Each row below holds a small network's activations on one input, seen along a few directions.
Each table varies a few parts of the input and shows all the possible inputs, shuffled.
A made-up example of a description, with smaller parts first: one of 8 places around a ring, together with either a single point or one of 9 places around a ring or (one of 2 separate values, together with one of 6 places along a line).
Shared parts are said once, and a part with two or three values counts as separate values.
In the rows, 128 means zero.

Other details of the inputs shift rows strongly along three fixed directions, in all tables alike. That doesn't count.
To show where, the next rows are all for the same input, with only those details redrawn:
[110 132  90 163 152 147 215 197 142  92 115 129 201 159]
[133 107 121 109 154 134 137 144 148 172 132 143  81 120]
[184  51 154 134 159  96 157 112 154 111 134 171  87  57]
[172  78 153 125 155  91 112 118 153 136 140 161  77  72]
[ 88 156  92  91 149 167 122 173 143 221 130 119  80 175]
[121 131 120 103 149 129  98 150 148 192 137 134  75 134]
[159 127 147 177 144  53  85 158 151  68 143 142 179  97]
[110 155 118  96 145 125  60 155 147 214 143 124  68 148]

A family of inputs:
R1: [135 100 114  86 153 118 142  98 138 185 139 157 111 147]
R2: [149  74 152 125 144 168 217  78 111 109 108 125  87 118]
R3: [123 203  85 167 118 180 126 176 109 127 140  96 189 180]
R4: [149  98 111 101 142 233 231 119 115 153 133 121 117 143]
R5: [ 76 205  86 143 138 129  94 213 141 153 133 101 182 200]
R6: [143 132 141 100 116 151 139 109 104 131 126 116  63 131]
R7: [162 121 151 152 136  51  86 166 144  59 152 136 182 100]
R8: [125 148 157  93 122 149  98  99 113 158 127 102  72 153]
R9: [ 99 153 138 158  87 119 160 133  99  35 126 124 176 124]
R10: [116 124 145 111  91 101  20  77 130 168 104 116  76  80]
R11: [ 86 137  88 132  85 165 205 162 108  70  77 103 209 132]
R12: [ 95 192 183 151  83  63   8 108 110  75 148 107 164 128]
R13: [123 165  96  85 128 107  68 125 137 225 146 149  83 162]
R14: [100 114 105 153 166 147 214 181 141  92 118 117 218 171]
R15: [183  69 168 166 158  52  95 110 161  80 145 157 133  63]
R16: [ 91 127 135  72  91 151  88 101 122 178  96 104  99 114]
R17: [169  66 105  86 139 129 224 113 132 135 133 180 111 112]
R18: [ 84  76 105  94 113 205 231 101 116 154  69 114 119 118]
R19: [148 100  93 132 145 231 230 116 119 159 127 125 106 140]
R20: [173  91 186 128 150  48  54 121 155  96 155 145 139  83]
R21: [ 74 167 150 165 101 113 112 116 104  73 126 107 180 147]
R22: [137 161 131 104 135 166  49 107 115 204 160  98  87 151]
R23: [163  58 104 118 154 127 222  92 146 142 125 181 116 113]
R24: [ 40 231 105 156  84 148  98 160  98 119 120  98 161 191]
R25: [168  99 150  81 138  73  78  87 144 164 154 168 104 113]
R26: [119 115 113 171  92 125 176 131 119  45  75 126 204  86]
R27: [149 198 116 150 107 132  63 165 107 104 163  95 184 154]
R28: [122 150 136 122 124 151  98  98 115 168 122 106  58 153]
R29: [130 183 133 179 111 114 110 142 107  71 118 105 163 152]
R30: [157  72 187 187 107  77 142  55 119  25 126 162 123  43]
- Changing only one part turns R23 into R17. The same change can be made to R19. Which row results? => R27
- What is each input in this table made of? => one of 5 places around a ring, together with either one of 2 separate values or one of 4 places along a line
- Which other rows does R30 become when the place on the ring of 5 takes its other values? List them by row number. => R9, R12, R21, R24
- Which other rows does R1 become when the choice among 2 separate values takes its other values? List them by row number. => R14

A family of inputs:
R31: [159 104 165 170 126  90 135 106 127  46 128 138 180  91]
R32: [121 109 125  97 127 175 153 104 123 166 122 121  90 130]
R33: [117 147 101  96 127 191 155 126 114 188 124 115  80 161]
R34: [147 143 161 120 116  90  23  95 124 145 139 115 104 108]
R35: [129  88 129 108 118 138 151  98 129 139 112 147  94  95]
R36: [120 162 130 114 135 104  27 138 137 189 153 120  92 137]
R37: [ 89 158 109 144 108 119 129 151 121 106 117 116 183 146]
R38: [117 171 117 156 121 140 142 151 116 100 133 118 175 164]
R39: [114 110 116 102 119 150 151 111 124 158 103 135  95 119]
R40: [116 149 107 140 134 118 141 168 130 107 135 124 195 158]
R41: [158  79 129 102 141 133 163 113 141 142 133 152 102 104]
R42: [ 88 124 100  91 131 210 197 127 114 181 115 112 101 164]
R43: [132 146 159 122 118  90  26 119 127 142 146 119  89 102]
R44: [145 143 153 109 132  72  31 119 142 156 154 140 105 119]
R45: [113 154 111 161 141 124 143 170 138 106 129 125 187 157]
R46: [123 116 124 106 129 163 152 127 125 155 112 121  84 122]
R47: [151 101 123 122 128 168 185 109 120 130 129 138 101 117]
R48: [130  72 132 114 126 134 196  94 130 122 107 151  92  96]
R49: [119 150 105 159 135 128 136 171 138 108 130 119 189 152]
R50: [153 102 138 122 134 142 159  97 120 131 134 142  80 116]
R51: [179  96 143 179 143  79 139 132 142  54 128 145 182  83]
R52: [134 144 163 121 120  86  27  95 125 143 145 117  97 120]
R53: [113 167 140 107 113 116  25 132 130 173 140 106  84 131]
R54: [151  79 133 105 149 123 169 111 138 138 131 154  96 113]
R55: [ 64 183  98 132 108 142 135 164 123 135 110 109 177 181]
R56: [ 86 175  90 147 141 144 142 184 133 137 126 107 176 194]
R57: [ 93 194  94 141 118 162 132 166 108 130 136 101 171 188]
R58: [140  73 141 121 140 149 198 109 129 115 114 142  82  98]
R59: [181  94 144 160 137  72 143 128 139  53 130 150 190  89]
R60: [155 107 163 172 127  87 134 126 132  44 125 140 166  84]
- What is each input in this table made of? => one of 5 places along a line, together with either one of 2 separate values or one of 4 places along a line
- Changing only the place on the line of 5 turns R55 into R48. The same change can be made to R44. Which row results? => R54
- Which other rows does R31 become when the place on the line of 5 takes its other values? List them by row number. => R32, R34, R42, R52
